Each row below is a small network's average activation on inputs in which a field has the value named, seen along a few directions.
Values that are neighbours, or in one group, have similar rows; names and order tell nothing.
(in the rows, 500 means zero)
Random noise pushes rows far along 6 fixed directions. That doesn't count. These rows show it; they differ only by the noise:
[474, 549, 570, 532, 484, 476, 515, 479, 388, 504, 440, 555, 494, 593, 546,
 453, 568, 510, 570, 560, 512, 517]
[445, 515, 580, 489, 441, 501, 506, 499, 477, 490, 587, 489, 488, 660, 498,
 358, 509, 585, 521, 512, 487, 473]
[483, 457, 464, 603, 590, 575, 398, 583, 428, 359, 423, 621, 522, 505, 591,
 647, 476, 496, 500, 583, 660, 473]
[456, 507, 488, 471, 483, 490, 523, 458, 455, 490, 493, 498, 566, 584, 482,
 527, 472, 481, 486, 500, 558, 519]
[427, 514, 418, 518, 539, 524, 391, 527, 452, 416, 407, 615, 628, 646, 497,
 613, 409, 445, 531, 579, 676, 532]
[423, 462, 548, 455, 472, 595, 431, 604, 571, 396, 683, 496, 486, 645, 520,
 415, 416, 643, 482, 519, 560, 396]
[468, 381, 475, 566, 563, 622, 389, 576, 548, 341, 591, 534, 526, 572, 551,
 483, 432, 596, 411, 525, 611, 406]
[455, 594, 509, 532, 553, 517, 413, 579, 354, 434, 310, 693, 534, 567, 607,
 657, 517, 442, 656, 665, 654, 529]


Field P:
p9: [499, 430, 434, 613, 506, 479, 478, 506, 466, 426, 501, 550, 511, 553, 476,
 609, 404, 454, 427, 456, 571, 533]
p2: [431, 637, 580, 433, 315, 339, 706, 413, 447, 639, 662, 383, 397, 608, 334,
 444, 471, 493, 509, 414, 353, 574]
p16: [409, 547, 428, 144, 542, 617, 483, 494, 742, 483, 524, 479, 644, 469, 549,
 453, 376, 453, 534, 598, 496, 370]
p11: [576, 468, 526, 701, 396, 375, 545, 471, 486, 544, 628, 363, 389, 554, 325,
 503, 515, 527, 416, 302, 392, 574]
p3: [556, 465, 448, 592, 419, 426, 556, 464, 446, 568, 505, 418, 422, 355, 421,
 619, 550, 485, 462, 335, 415, 636]
p7: [544, 484, 475, 546, 496, 530, 483, 548, 540, 542, 550, 441, 533, 408, 487,
 434, 523, 502, 471, 438, 432, 506]
p13: [533, 560, 495, 485, 556, 558, 339, 706, 533, 428, 486, 634, 418, 530, 504,
 693, 440, 588, 637, 562, 609, 477]
p12: [402, 514, 406, 671, 469, 436, 338, 595, 441, 451, 434, 592, 446, 555, 411,
 641, 447, 484, 681, 522, 582, 517]
p15: [501, 650, 580, 582, 421, 357, 424, 558, 475, 622, 441, 558, 428, 728, 409,
 398, 527, 483, 676, 529, 503, 636]
p14: [531, 580, 675, 409, 464, 478, 576, 427, 493, 611, 468, 527, 351, 459, 666,
 138, 738, 576, 642, 600, 245, 428]
p5: [427, 637, 491, 453, 410, 411, 540, 413, 398, 583, 386, 578, 590, 678, 394,
 533, 442, 422, 622, 534, 557, 608]
p10: [306, 466, 301, 441, 435, 470, 261, 470, 668, 461, 586, 516, 696, 794, 284,
 368, 234, 467, 493, 504, 622, 529]
p4: [503, 544, 583, 462, 536, 540, 523, 501, 465, 477, 435, 587, 485, 492, 647,
 472, 548, 472, 551, 593, 539, 445]
p8: [590, 475, 507, 523, 518, 474, 594, 331, 461, 667, 410, 428, 592, 408, 479,
 287, 684, 462, 448, 482, 317, 614]
p1: [572, 581, 496, 605, 505, 356, 458, 617, 473, 497, 434, 528, 434, 493, 418,
 656, 447, 385, 538, 484, 521, 572]
p6: [525, 670, 612, 648, 443, 342, 482, 476, 398, 656, 328, 552, 471, 587, 464,
 220, 665, 470, 636, 573, 319, 611]
The values of P form 4 separate groups.
Question: List the group mates of p5, in the order listed.
Answer: p9, p2, p4
Question: List the group mates of p11, in the order listed.
Answer: p13, p15, p1
Question: List the group mates of p10, in the order listed.
Answer: p16, p12, p14

Field W:
w13: [560, 457, 571, 556, 537, 638, 412, 685, 485, 441, 503, 624, 414, 545, 646,
 545, 530, 638, 591, 571, 530, 431]
w2: [365, 792, 623, 378, 411, 422, 557, 537, 304, 578, 364, 613, 483, 613, 571,
 442, 564, 423, 784, 675, 475, 542]
w8: [479, 425, 411, 573, 512, 423, 545, 307, 349, 514, 349, 502, 559, 513, 456,
 536, 545, 427, 525, 486, 526, 583]
w3: [679, 444, 378, 449, 629, 517, 546, 224, 445, 642, 130, 502, 770, 428, 496,
 471, 671, 338, 429, 512, 485, 669]
w9: [544, 589, 801, 366, 397, 509, 644, 691, 438, 512, 650, 475, 252, 484, 613,
 590, 593, 707, 600, 524, 414, 404]
w4: [625, 280, 488, 583, 640, 742, 337, 684, 694, 330, 687, 451, 412, 285, 608,
 475, 512, 746, 400, 434, 505, 346]
w7: [434, 628, 614, 670, 350, 378, 505, 637, 415, 460, 652, 510, 230, 465, 536,
 513, 505, 521, 618, 510, 417, 519]
w10: [566, 577, 604, 298, 597, 481, 641, 405, 502, 628, 317, 520, 599, 492, 566,
 499, 586, 375, 504, 650, 483, 469]
w16: [442, 504, 583, 529, 381, 502, 447, 535, 502, 472, 696, 444, 386, 571, 411,
 445, 500, 609, 554, 407, 470, 483]
w15: [585, 594, 705, 508, 598, 582, 543, 708, 490, 485, 431, 615, 285, 351, 773,
 537, 654, 566, 636, 671, 432, 362]
w5: [606, 602, 578, 326, 551, 499, 633, 512, 498, 658, 402, 461, 496, 226, 548,
 512, 619, 440, 542, 550, 344, 500]
w1: [373, 670, 530, 448, 345, 322, 637, 380, 402, 595, 574, 468, 517, 754, 413,
 306, 475, 439, 520, 499, 455, 534]
w11: [432, 484, 439, 425, 456, 456, 562, 390, 579, 578, 522, 392, 557, 368, 481,
 335, 529, 446, 451, 443, 376, 466]
w6: [485, 560, 549, 656, 405, 382, 422, 656, 545, 491, 635, 466, 381, 628, 357,
 460, 406, 513, 468, 419, 505, 564]
w14: [347, 598, 415, 351, 344, 447, 443, 509, 533, 557, 611, 462, 530, 574, 317,
 619, 303, 486, 645, 407, 547, 589]
w12: [445, 555, 452, 596, 505, 444, 459, 429, 329, 437, 310, 703, 497, 630, 560,
 660, 525, 434, 642, 596, 679, 577]
A value of W combines one of 4 hidden first parts with one of 4 second parts; all combinations occur once.
Question: Changing only the second part turns w15 into w10. w2 has the same second part as w15; what does that change turn w2 into?
Answer: w1
Question: Changing only the second part turns w8 into w12. w13 has the same second part as w8; what does that change turn w13 into?
Answer: w9
Question: Changing only the second part turns w14 into w16. w4 has the same second part as w14; what does that change turn w4 into?
Answer: w3
